A small network was shown many inputs. Here are its activations along a few directions, one row for each input.
In each table, some parts of the input vary, and every possible input appears once, in random order.
Descriptions start from the smaller parts, as in this example, which fits no table here: one of 5 places around a ring, together with either a single point or one of 9 places around a ring or (one of 3 separate values, together with one of 4 places along a line).
Shared parts are said once, and a part with two or three values counts as separate values.

Table:
row 1: [-66  37 -36 -30   5 -39 -10  98   5 -51   7  22 -30]
row 2: [ -4 -45   7  64   4  40   0 -58   6  -4  14   7  47]
row 3: [-30  54 -27 -55 -12 -38   8  75 -21 -29   5  14 -30]
row 4: [ -2  94 -13 -54 -10 -21  20  29 -27  -9  16  30 -27]
row 5: [-64  59 -43  10  10  -7 -13  -2 -31 -61  75  39  27]
row 6: [ 37  -4   3   4 -45 -20 -33   2  40  30 -11 -48 -26]
row 7: [ 35  13 -11  43 -20  15 -43 -70  10  24  21 -32  -5]
row 8: [-36 -51   1 -25  48  -3  18  70   4 -10 -47  11  -1]
row 9: [ 32 -48  24  -2 -14   5  30  16  18  26 -46 -31  -1]
row 10: [  8 -39   8 -47  31 -10  34  45 -14  17 -40  12  -4]
row 11: [ 55  29  25   0 -51  -6 -26 -46  34  49   6 -32 -25]
row 12: [ 33  12  24 -47  25   4  37   3 -19  14 -26  27  -4]
row 13: [ -6  -3 -12  64 -26  21 -59 -74  22   5  47 -20  27]
row 14: [-35  69 -31 -15   7 -10   0  -5 -56 -37  43  32  -9]
row 15: [ -7 -25   4  27 -35 -27 -54  22  63   7  -5 -39 -25]
row 16: [ 58 -13  46  -5 -18  11  36 -29  19  40 -17 -18   2]
row 17: [-37 -28  -4  14  47  30   8 -30 -37 -21  16  35  50]
row 18: [ -8 -70  21  24  -2   0   9  36  42   8 -43 -16  -3]
row 19: [  4 -13  -3  -8  54  25  24 -26 -49  -3 -10  24  18]
row 20: [ 31 -27  16  38   4  31  16 -55 -10   4  -3 -16  20]
The inputs of row 3 and row 4 match in every part but one. If row 10 is changed in the same way as row 3 into row 4, which row does it become?
> row 12
What do these inputs look like to the network?
> one of 4 places along a line, together with one of 5 places along a line

Table:
row 21: [-12   0   7 -65   1 -32  50  91 -10  -2 -39  30 -22]
row 22: [-52  23 -19  18  61  43  53 -31 -68 -54  47  78  71]
row 23: [-47  43 -30  -2  18 -15 -37   8 -27 -40  46  25  -3]
row 24: [ 49 -63  46 -10 -26   5  37  17  30  49 -64 -31  -8]
row 25: [  3  63 -30 -42  10 -20  -5  -1 -64 -29  27  19 -28]
row 26: [ 50  40  15  35 -79   2 -15 -38  57  34  16 -51 -14]
row 27: [-46  52 -33 -10  -6 -18 -31  14 -11 -35  49  23  -8]
row 28: [-32  75 -22  -8 -27 -29 -21  23   4 -42  43  15 -19]
row 29: [ 63   0   0  11 -14  15 -18 -76 -21  31  -3 -29  -9]
row 30: [  11  -37   11   74   45   75   45 -100  -25   -6   22   35   79]
row 31: [ 17  -9   1  49 -25  20 -49 -58  31  15  19 -25  10]
row 32: [-58 -41 -20 -36  49 -20  11  93  -3 -24 -24  19   7]
row 33: [ 27 -23  -1  45   2  20 -37 -77  -6  18  17 -27  13]
row 34: [-40 -17  -8 -31  15 -18  47  97 -16 -28 -43  11 -26]
row 35: [ -8 104 -16 -14 -46 -33  -7  39  13 -25  40   7 -35]
row 36: [   0 -106   18   21   26   14   -3   18   38   32  -53  -39   24]
row 37: [ 19 -82  30  23 -10  16  36  23  25  25 -69 -47 -12]
row 38: [-36  39 -38 -13  22 -16 -22  -5 -46 -33  46  25   0]
row 39: [ -5   5  26 -98  34 -36  34  77  -5   9 -36  35 -32]
row 40: [ 11 -22   3  49 -10  18 -48 -69  15  21  17 -30  17]
row 41: [ 58 -57  58 -42  12   2  16   5  39  67 -71 -13  -8]
row 42: [ 27  13   5  47 -52   7 -36 -50  51  16  13 -30   5]
What do these inputs look like to the network?
> one of 2 separate values, together with either a single point or one of 4 places along a line or one of 6 places along a line
The inputs of row 36 and row 32 match in every part but the choice among 2 separate values. If row 26 is changed in the same way as row 36 into row 32, which row does it become?
> row 35
Change only the choice among 2 separate values in row 42. List by row number the other rows that result.
> row 28

Table:
row 43: [ 59 -32  28  27 -44  10  -9 -21  64  57 -34 -49  -2]
row 44: [-30  14  -2 -88  29 -45  16  92 -25 -20 -18  31 -32]
row 45: [-56 -20  -2 -59  42 -21  58  99 -31 -30 -30  53  -2]
row 46: [ 47 -36  10  70  -8  34 -14 -94   5   9   8 -29  25]
row 47: [-43  86 -25 -41 -11 -28   0  46 -22 -27  33  29 -31]
row 48: [-36  69 -36 -35  30 -14   3  14 -54 -51  35  66   0]
row 49: [  33 -123   35   35   17   34   25  -16   19   36  -76  -38   14]
row 50: [-67  87 -59  -4  18  -3 -19  -7 -46 -45  82  58  19]
row 51: [ 44 -10  25  53 -45  20 -17 -60  45  44   0 -44  -6]
row 52: [  23  -17    1   89  -19   43  -44 -122   14    1   51  -26   48]
row 53: [ 53 -72  35  14  -5  15   5 -11  34  69 -51 -65  -6]
row 54: [-28  52 -11 -61  -5 -44  -3  81  -4 -43   0  12 -27]
What do these inputs look like to the network?
> one of 2 separate values, together with one of 6 places along a line
The inputs of row 52 and row 50 match in every part but the choice among 2 separate values. If row 43 is changed in the same way as row 52 into row 50, which row does it become?
> row 54
